These are the activations of a small neural network, seen along a few directions. Each row is one input.
Each table varies a few parts of the input and shows all the possible inputs, shuffled.
Descriptions start from the smaller parts, as in this example, which fits no table here: ring(5) and (point or ring(9) or (values(3) and line(4))).
Shared parts are said once, and a part with two or three values counts as separate values.

Other details of the inputs shift rows strongly along three fixed directions, in all tables alike. That doesn't count.

A family of inputs:
r1: -41; -15; -12; 25; -39; 19; 7; 26; -46; -58; -42; -52; 50; 61
r2: 15; 63; 0; -1; -38; -37; 13; -41; -1; -72; 9; 61; -57; 2
r3: 67; 123; -14; -23; -53; -19; -18; -15; -1; -27; 34; 32; -74; 22
r4: -61; 14; -9; 30; -7; -33; 22; 18; -21; -46; -30; -12; 5; 17
r5: -14; 42; 102; 11; 6; 30; -54; -57; 92; 62; 39; 48; -98; 5
r6: -96; 7; 15; 21; -26; -39; 14; 57; -1; -29; -51; -60; 20; 7
r7: 6; 82; 4; -11; -46; -31; 21; -38; 13; -49; 1; 42; -67; -32
r8: 34; 76; 47; 27; -2; 37; -88; -27; 55; 81; 44; 64; -105; 44
r9: -75; -2; 13; 49; 14; -24; 30; 31; -24; -51; -43; -68; 61; 61
r10: -12; 45; -24; -6; -32; -29; -11; 66; -25; -8; -18; -62; 7; 48
r11: -74; 16; 30; -11; 2; -13; 28; 46; 4; -22; -39; -96; 77; 22
r12: 40; -102; -13; 17; 66; 26; -19; -12; -6; 62; 20; 45; 10; -10
r13: -46; -16; -24; 29; -42; 18; -4; 25; -35; -55; -49; -59; 58; 54
r14: 29; -70; 18; -32; 70; 38; 3; -7; 2; 94; 47; 17; 11; -41
r15: 27; 73; -10; 5; -52; -33; -6; -52; 30; -74; 10; 72; -59; -11
r16: 59; 89; 26; -63; -31; -9; 17; -60; 32; -50; 17; 29; -27; -17
r17: 41; -101; -15; 20; 74; 28; 0; -12; -21; 67; 39; 50; 9; -17
r18: 37; 79; -7; 19; -62; 28; -8; -73; -10; -78; 20; 42; -38; 29
r19: 44; 72; 7; 11; -64; 29; -5; -59; -12; -83; 23; 47; -41; 36
r20: -95; -36; 117; 69; 71; 41; -55; 16; 40; 68; -14; -53; 35; 80
r21: 53; 52; -10; -2; -31; -19; 1; -51; 25; -80; -5; 42; -14; 12
r22: -87; 11; 33; -15; -9; -34; 43; 48; -16; -16; -36; -88; 27; 15
r23: 87; -39; -84; -61; 20; -10; 74; 2; -64; -21; 0; 4; 74; -64
r24: -64; -7; -12; 43; -39; 15; -6; 20; -38; -48; -39; -64; 59; 61
r25: 44; -77; 14; -3; 78; 39; -3; -13; -12; 78; 40; 30; 23; -23
r26: 55; -53; -53; -4; 29; 26; -51; 45; -1; 114; 33; 17; -17; -17
r27: 37; -43; -98; -52; -3; -42; 80; 21; -77; -8; 7; 12; 9; -99
r28: -85; -55; 85; 85; 52; 24; -72; 12; 48; 48; -15; -24; 19; 79
r29: 42; -52; -113; -25; -7; -35; 48; 19; -46; -39; -9; 22; 24; -72
r30: 39; -87; -12; -36; 68; 46; -12; 4; 15; 97; 23; 9; 30; -63
r31: -48; 18; 21; -30; -23; -33; 31; 24; 3; -23; -32; -61; 7; -1
r32: -92; -48; 85; 53; 24; 14; -79; 31; 62; 64; -24; -19; -40; 23
r33: 51; -83; -6; -7; 70; 45; -27; -11; 11; 77; 16; 28; 33; -36
r34: 25; 76; 14; -26; -58; -38; -1; -48; 27; -58; 3; 49; -81; -25
r35: 51; -36; -93; -72; -8; -23; 73; 23; -30; -4; -1; -19; 28; -103
r36: 43; -49; -55; 2; 29; 26; -38; 46; -13; 122; 34; 19; -7; -17
r37: 44; -31; -93; -66; -11; -23; 83; 23; -33; 2; 9; -11; 34; -104
r38: -80; -12; 6; 26; -14; -43; 9; 43; -17; -53; -52; -42; 20; 41
r39: -40; 39; 26; -21; 4; -7; 42; 12; 2; -25; -15; -60; 43; 10
r40: 39; 37; 95; 24; 21; 43; -81; -82; 88; 39; 43; 71; -48; 22
Description of these inputs: ring(5) and (values(2) or ring(6)).
Question: Changing only the ring(5) part turns r39 into r14. The same change can be made to r9. Which row results?
Answer: r17
Question: Changing only the ring(5) part turns r1 into r19. The same change can be made to r34. Which row results?
Answer: r27
Question: Change only the values(2) part in r24. List by row number the other rows that result.
Answer: r36
Question: List by row number the other rows that have the ring(5) part in common with r26.
Answer: r13, r21, r29, r30, r32, r33, r35
